A small network was trained on invented records. Each row is its activation on one of them, seen along a few directions.
Each row is followed by the record's values for the fields GONU, MOBU, GUDO, DIT, BUKU.
Not every record has every field; a missing one is written absent.
Other fields move the rows too, some of them a lot.
Random noise pushes rows far along 4 fixed directions. That doesn't count. These rows show it; they differ only by the noise:
[-234  171   84   -4 -274   61   72  115 -262 -313  246  -39  -87 -270
  184  227  131  -67  233  131   80 -129  348 -280  262]
[-177  394  424 -138 -334   36  170  266 -285 -328  552   -6 -178   81
  164  519  299  -36   16   89  -24 -139  -87   93  242]
[ 145 -447  355   53   92   76  384  -98  -65  -73  -37  -38  -87  268
  194 -361 -127 -151 -188  389   -8  265 -203  201  343]
[ -46 -631 -184  480  293  410  294 -513 -319 -129 -621 -217  -33 -258
  314 -797 -394 -190  -49  560  267  339  493 -654  576]
[ 142 -213  263 -208 -247  282  499 -110  -94   88  -75 -345    1   56
   61  291  141  256  -10   46  436  195  -15   13  226]
[-181 -192  -53  148  -67  -28   22    5 -160 -299   21   58  -44 -326
  229 -292 -114 -238  262  306  -32  -31  458 -328  302]

[ 122  169 -264  354  352  550  -53 -481 -220  304 -689 -446   32   83
  -92   -2  -51  375 -417  -97  484  155 -159 -482 -231] => GONU is zuk, MOBU is sizuk, GUDO is pefi, DIT is pav, BUKU is fibi
[ 117 -383 -174  -83   47  193  349 -164  121  242 -234 -214  237   12
   97   -5 -257  160    4   64  296  221  169   11  272] => GONU is zuk, MOBU is dap, GUDO is pefi, DIT is meb, BUKU is gide
[-170   69 -218   10  -39 -103 -129   90  121   78    9   20  119 -233
  -13   85  -18   96  237  -42   60 -135  252 -108  -58] => GONU is zuk, MOBU is dap, GUDO is pefi, DIT is pav, BUKU is bok
[ 434   83    8 -207  333   47  -19   96  368  546 -156 -194  193  587
 -218  138  -54  281 -487 -188   -1   48 -754  551 -443] => GONU is zuk, MOBU is sizuk, GUDO is pefi, DIT is meb, BUKU is buve
[ 184  -64 -344 -321 -127   47   -2   88  248  414 -145 -190  257 -118
 -187  360   96  342  173 -372  269  -24  110   51 -247] => GONU is zuk, MOBU is pozi, GUDO is pefi, DIT is meb, BUKU is fibi
[-189  179  209   82   11 -361 -137  255    2 -278  511  339 -123  155
  118 -112   15 -288   12  150 -425 -137 -124  249   32] => GONU is zuk, MOBU is pozi, GUDO is pefi, DIT is pav, BUKU is nedep
[-391  726  339  545  399  195  -39  -45 -534 -439  403  135 -339  448
  288  -79   15 -283 -687  461 -318  -55 -443  -89  453] => GONU is zuk, MOBU is sizuk, GUDO is pefi, DIT is pav, BUKU is nedep
[  -6  596  -46 -265 -205 -183 -284  470   47   74  315   51  101  131
 -181  726  189  133  101 -473 -110 -274 -239  212 -494] => GONU is zuk, MOBU is pozi, GUDO is pefi, DIT is rez, BUKU is gide
[ -77  -22  -92  150   79  205  181 -217 -150   19 -420 -173    7 -119
   35 -193  -77   26  -59  161  290  169  159 -371  152] => GONU is zuk, MOBU is sizuk, GUDO is raso, DIT is pav, BUKU is gide
[ 371 -301  258 -193  -72 -397 -205  103  318   12   77  182  -90  168
 -170 -243  -21 -118  136 -243 -335  -49 -268  496 -579] => GONU is zik, MOBU is dap, GUDO is repeg, DIT is pav, BUKU is vebab
[ 201 -333 -159 -522 -569   18  130  -48  237  158 -254 -359  153 -593
  -95  389  194  423  623 -416  609  -34  625 -255 -308] => GONU is zuk, MOBU is dap, GUDO is pefi, DIT is pofu, BUKU is fibi
[ 437 -425  507 -376  -53   36  507  -72   11  243   17  -39  -83  347
  -95  -26  187   61 -223  -17  110  253 -500  453  134] => GONU is zik, MOBU is pozi, GUDO is betik, DIT is pofu, BUKU is bok
[ 227 -300 -138 -571 -484 -437   62  261  607  328    6   64  262 -244
 -285  339  191  313  578 -416  160  -36  172  368 -492] => GONU is zuk, MOBU is pozi, GUDO is raso, DIT is pav, BUKU is fibi
[-346  549  158  313   21  407  101  -89 -545 -279  295  -64 -167   93
  260  360  100  -15 -307  248  115   -5  -73 -306  522] => GONU is zuk, MOBU is dap, GUDO is pefi, DIT is pofu, BUKU is nedep
[ 110 -266  192  -21   59 -111  214  -62  155   -7   54   88  -50  217
   27 -226  -42  -94  -99  197 -107  179 -179  265   60] => GONU is zuk, MOBU is pozi, GUDO is raso, DIT is pav, BUKU is nedep
[ 432 -551   94 -269  211  -15  214  -57  436  560 -246 -106  235  405
 -171 -160 -127  175 -155  -62  102  245 -492  594 -127] => GONU is zuk, MOBU is dap, GUDO is pefi, DIT is pofu, BUKU is gide
[ 300 -343  558  -98  -97  370  566 -319 -258 -146 -196 -246 -269  273
  173  -83   87  -15 -321  241  271  417 -245   59  246] => GONU is zuk, MOBU is dap, GUDO is raso, DIT is pofu, BUKU is fibi
[ 229 -838 -121 -630 -313 -391  349  154  682  411 -145   39  396 -272
 -161  -36  -85  155  666 -107  240  141  366  466  -19] => GONU is zuk, MOBU is dap, GUDO is raso, DIT is rez, BUKU is gide
[-505  160 -285  581  149  297  -68 -164 -494 -281  -49  162  -19 -316
  265 -195 -199 -270   77  385  -50   -6  447 -610  672] => GONU is zuk, MOBU is dap, GUDO is betik, DIT is rez, BUKU is gide
[  48  -96 -113  139  524   82   18  -93   60   83 -147   39   19  271
   51 -496 -234 -177 -414  273 -191  122 -222  101  167] => GONU is zuk, MOBU is sizuk, GUDO is raso, DIT is meb, BUKU is bok
[  99 -128  560   66   61 -113  225   -4 -117 -266  146  219 -277  454
  103 -440  -47 -290 -302  284 -241  204 -480  346  189] => GONU is zik, MOBU is sizuk, GUDO is betik, DIT is pav, BUKU is gide
[ 249 -560  203  -86   62 -336   64   18  363   11   62  299  -25  271
    2 -433 -166 -213    3  152 -291  217 -305  509  -87] => GONU is zuk, MOBU is dap, GUDO is raso, DIT is pofu, BUKU is nedep
[ 201 -307   23  -34  311 -316   56   68  451  123  -10  179  129  329
   14 -501 -328 -114 -221  197 -290  114 -292  488 -118] => GONU is zuk, MOBU is sizuk, GUDO is raso, DIT is mov, BUKU is bok
[-316  191 -533 -115 -113 -517 -389  518  385   90  277  346  351 -366
  -39  119 -129  -19  505 -142 -201 -357  369   74  -77] => GONU is zuk, MOBU is sizuk, GUDO is pefi, DIT is meb, BUKU is gide
[ -73   37 -163  103  -12    4   -1  -19    1  159  -40  -11   97   14
   20  144   33  214   28 -142  133    2    6  -37  -47] => GONU is zuk, MOBU is pozi, GUDO is pefi, DIT is pav, BUKU is fibi
[ 500 -862  406 -509 -358 -439  208  -62  357   69   74  150   -5  -38
 -189 -193   85 -114  371 -164  -55  149   -8  478 -247] => GONU is zik, MOBU is dap, GUDO is betik, DIT is meb, BUKU is nedep
[ -57 -275 -199  -46  149   57  326 -125  241  319 -214 -125  272   11
   37 -118 -125  279  -64  147  378  188   77   28  403] => GONU is zuk, MOBU is sizuk, GUDO is pefi, DIT is rez, BUKU is nedep
[-371  673  137  215   -5  142  -99  139 -376 -302  412   -7 -197   77
  195  362  197  -97 -241  139 -146 -211  -63 -172  282] => GONU is zuk, MOBU is pozi, GUDO is pefi, DIT is meb, BUKU is nedep
[ 205  100  274 -454 -224 -383   49  494  378  134  438  233  154  329
  -90  389   43  -11   66 -101 -279  -74 -470  772 -202] => GONU is zuk, MOBU is dap, GUDO is raso, DIT is meb, BUKU is gide
[-296  228   26  383  482   36   -5    3  -75  -77  172  199   18  273
  224 -294 -177 -178 -447  476 -249   -9 -262  140  524] => GONU is zuk, MOBU is sizuk, GUDO is pefi, DIT is rez, BUKU is fibi
[ 196  337  361 -130 -259  186 -115  -79 -152 -144  173 -164 -242  154
 -135  502  350  152 -158 -303    8  -99 -304   72 -351] => GONU is zik, MOBU is dap, GUDO is betik, DIT is meb, BUKU is fibi
[ -65   -7   23   31  279 -449 -322  362  301   33  195  376   57  294
  -49 -304  -94 -218  -96   13 -558 -142 -370  504 -234] => GONU is zuk, MOBU is pozi, GUDO is pefi, DIT is rez, BUKU is bok
[-212  272 -318  173  128  -28 -259  242  -77  114  128   86  108  -73
   25  136   15  -48   63   16 -163 -202   -5 -130   91] => GONU is zuk, MOBU is pozi, GUDO is pefi, DIT is meb, BUKU is gide
[ 129 -393    1 -256 -133 -185  133   22  359  116   76  151  178  -84
  -28  -31  -35   53  226   30   26   94   61  313   42] => GONU is zuk, MOBU is dap, GUDO is raso, DIT is pofu, BUKU is fibi
[-278   35 -285  213    0  430  134 -263 -245   -9 -205 -207   73 -287
  154  151  -48  177   50  117  353   65  418 -495  424] => GONU is zuk, MOBU is dap, GUDO is raso, DIT is meb, BUKU is bok
[-332  543 -137  355   69  121 -248  119 -357 -342  219  187  -50  -82
  200  142 -122 -276  -71  224 -249 -150  100 -344  268] => GONU is zuk, MOBU is dap, GUDO is raso, DIT is meb, BUKU is gide
[  91 -402  217 -145  -23  358  675 -231   11  304 -143 -213  165  326
   21  224  -15  282 -182  101  421  409 -212  330  484] => GONU is zuk, MOBU is dap, GUDO is raso, DIT is rez, BUKU is gide
[-234  793   28  -92  -93  142  -26  160 -226 -134  361 -144  -88   70
  -11  625  284  128 -188 -128   98 -204  -45 -128   50] => GONU is zuk, MOBU is sizuk, GUDO is pefi, DIT is mov, BUKU is nedep
[ 110  158  108 -341 -212 -256 -138  269  335  196  224  -10  114  122
 -209  471  168  245  127 -362  -35 -180 -217  446 -488] => GONU is zuk, MOBU is dap, GUDO is pefi, DIT is mov, BUKU is bok
[ -75  -70 -308  227  408  -25 -156  -43   87  154 -237   39  112  -20
   13 -428 -225  -44 -101  154  -78   -2   45 -122  -26] => GONU is zuk, MOBU is pozi, GUDO is pefi, DIT is pav, BUKU is bok
[ 117 -596 -237 -316  211 -716 -129  488  704  327  247  484  367   68
 -105 -501 -284 -296  372   76 -503  -63  -32  734  -90] => GONU is zuk, MOBU is pozi, GUDO is pefi, DIT is rez, BUKU is gide
[-345  273   23  285   84  -57 -202  106 -232 -371  234  231 -184 -122
  133 -214    2 -309   -3  248 -331 -183  133 -209  272] => GONU is zik, MOBU is pozi, GUDO is betik, DIT is rez, BUKU is bok
[ 163 -384  342  134   58  234  289 -344 -181 -144 -115  -55 -204  213
   62 -347  -73 -147 -211  230   27  317 -155   13  273] => GONU is zik, MOBU is dap, GUDO is betik, DIT is rez, BUKU is nedep
[  10   47  121   62  180 -130 -112  176   67   -4  186  142  -25  369
   23  -30 -114 -175 -217   17 -356  -24 -369  399  -33] => GONU is zuk, MOBU is dap, GUDO is pefi, DIT is meb, BUKU is gide
[-124 -372 -349  194  343   74  207 -183  194  262 -293   -5  288  -52
  127 -441 -303  133  -81  311  223  186  174  -58  464] => GONU is zuk, MOBU is sizuk, GUDO is pefi, DIT is rez, BUKU is fibi
[ 444 -301  404  -17  225  187  391 -258   37  170 -265 -142 -136  661
  -11 -205  -54   16 -554   97    3  402 -633  457  -90] => GONU is zuk, MOBU is pozi, GUDO is raso, DIT is mov, BUKU is fibi

Here are new rows. What are their fields?
[-362  512 -192  186  197 -157 -315  197  -16  -96  144  128   26 -138
   30  -24   -7  -64  -15   87 -169 -291   92 -172  -20] => GONU is zuk, MOBU is sizuk, GUDO is pefi, DIT is pav, BUKU is bok
[ 133 -574   73  160    8  356  363 -470 -210  -63 -447 -187 -117 -101
  121 -443 -190  -57  -35  207  289  357  195 -305  390] => GONU is zik, MOBU is dap, GUDO is betik, DIT is pofu, BUKU is gide
[-271   88 -356  320  288   70 -104 -108  -59  -58  -86   33   81 -254
  163 -337 -201  -98  -40  322   35  -42  306 -427  345] => GONU is zuk, MOBU is sizuk, GUDO is pefi, DIT is pofu, BUKU is nedep
[-326  134  -25  322  231  333  364 -243 -287 -122   -2  -34  -15   88
  254 -113 -107   13 -322  445  212  200   82 -244  760] => GONU is zuk, MOBU is sizuk, GUDO is raso, DIT is rez, BUKU is nedep
[ 393  199  366 -550 -655   78  133   44   -8  -85   47 -403 -185  -18
 -153  685  422  415  109 -576  401  -70  -78   10 -602] => GONU is zik, MOBU is sizuk, GUDO is betik, DIT is meb, BUKU is fibi
[-239  131 -175  290  329  259  120 -162  -87  125 -122  -94  138   38
  135  -89 -114  140 -300  291  199   58   -3 -161  466] => GONU is zuk, MOBU is sizuk, GUDO is pefi, DIT is rez, BUKU is fibi
[  60 -144   67 -287  -87  -90  175  134  255  250  154   43  182  128
  -62  238   78  190   57  -68  100   40 -146  456  104] => GONU is zuk, MOBU is dap, GUDO is pefi, DIT is rez, BUKU is fibi
[ 409   11   55   63  434  414  114 -248    4  460 -373 -306   51  614
 -118   -4  -51  281 -679  -74  223  259 -750  231 -176] => GONU is zuk, MOBU is sizuk, GUDO is pefi, DIT is meb, BUKU is fibi
[ 333 -287 -117 -410 -245   91  207 -135  400  475 -429 -430  195 -149
 -329  267  148  500  159 -386  483   54   33   42 -314] => GONU is zik, MOBU is sizuk, GUDO is betik, DIT is meb, BUKU is gide
[ 267 -206  323 -264 -185 -282 -180  131  100 -293  294  268 -235   31
  -67 -220  133 -302  172  -63 -350  -51 -130  263 -282] => GONU is zik, MOBU is dap, GUDO is betik, DIT is pofu, BUKU is fibi
[-119  -55    3 -130   84 -334   58  244  368  117  305  243  196  168
   37  -21  -42   66  -16   92 -124  -52 -149  504  158] => GONU is zuk, MOBU is sizuk, GUDO is pefi, DIT is rez, BUKU is fibi
[ 118 -235   96 -440 -434 -213  217   38  331   74  129   24   94 -164
 -112  333  174  257  384 -229  233   40  168  275 -167] => GONU is zuk, MOBU is dap, GUDO is raso, DIT is pav, BUKU is fibi
[ -34 -233  -30 -108 -343 -460 -396  146  155 -398  220  311 -121 -473
  -79 -255   38 -336  629 -114 -329 -209  499 -141 -330] => GONU is zik, MOBU is dap, GUDO is betik, DIT is rez, BUKU is nedep
[ -18   34   33  305  589   88   91 -130   -3  170 -228  -30    1  403
   69 -474 -204  -41 -559  321  -81  157 -426  115  140] => GONU is zuk, MOBU is sizuk, GUDO is pefi, DIT is pav, BUKU is bok
[ -12  349  565  -25  -91  205  255   14 -237 -172  476  -15 -233  515
   87  481  254   -3 -429  126 -106   84 -570  370  257] => GONU is zuk, MOBU is dap, GUDO is raso, DIT is meb, BUKU is nedep
[-327  312 -105    3 -126  236  147   20 -346   62  128 -274   99 -244
   73  529  156  216    2   11  343  -63  272 -372  342] => GONU is zuk, MOBU is pozi, GUDO is pefi, DIT is meb, BUKU is nedep
[  82  129  -21  144  224  447   70 -223  -98  283 -299 -368   46  223
  -22  243   -4  296 -397  -21  256   80 -304  -62    2] => GONU is zuk, MOBU is dap, GUDO is pefi, DIT is meb, BUKU is bok
[ 192 -130  444 -304  -32 -213  303  298  272  161  314  103   22  546
  -90  179  105  -34 -178   33 -247  102 -617  817  -23] => GONU is zuk, MOBU is pozi, GUDO is raso, DIT is rez, BUKU is gide
[-301  187   93 -237 -498 -609 -416  543   27 -605  666  413 -143 -500
  165   73  142 -445  696    0 -464 -446  573  -30  -99] => GONU is zuk, MOBU is dap, GUDO is pefi, DIT is meb, BUKU is nedep
[-138  100  333   15   38 -105   79  146  -37 -131  438  236  -53  331
  108   69   16 -158 -140  177 -233   24 -305  422  292] => GONU is zuk, MOBU is dap, GUDO is pefi, DIT is rez, BUKU is nedep
[  26  266  396 -365 -569 -166  -34  201  -27 -325  564  105 -213  -83
  -65  523  370   -9  276 -248  -59 -163  -23  148 -162] => GONU is zik, MOBU is dap, GUDO is betik, DIT is pofu, BUKU is nedep
[  50 -304   14  262  235 -107  -36  -14  -13   23 -224  124   -2  182
   80 -558 -245 -202  -83  201 -166  127 -166   52  -17] => GONU is zuk, MOBU is pozi, GUDO is pefi, DIT is pav, BUKU is gide
[ -61    9  194 -126 -203 -476 -192  381  149 -183  356  423  -24   42
   -8  -10   21 -297  304    4 -411 -123 -101  383 -206] => GONU is zuk, MOBU is dap, GUDO is raso, DIT is pav, BUKU is gide
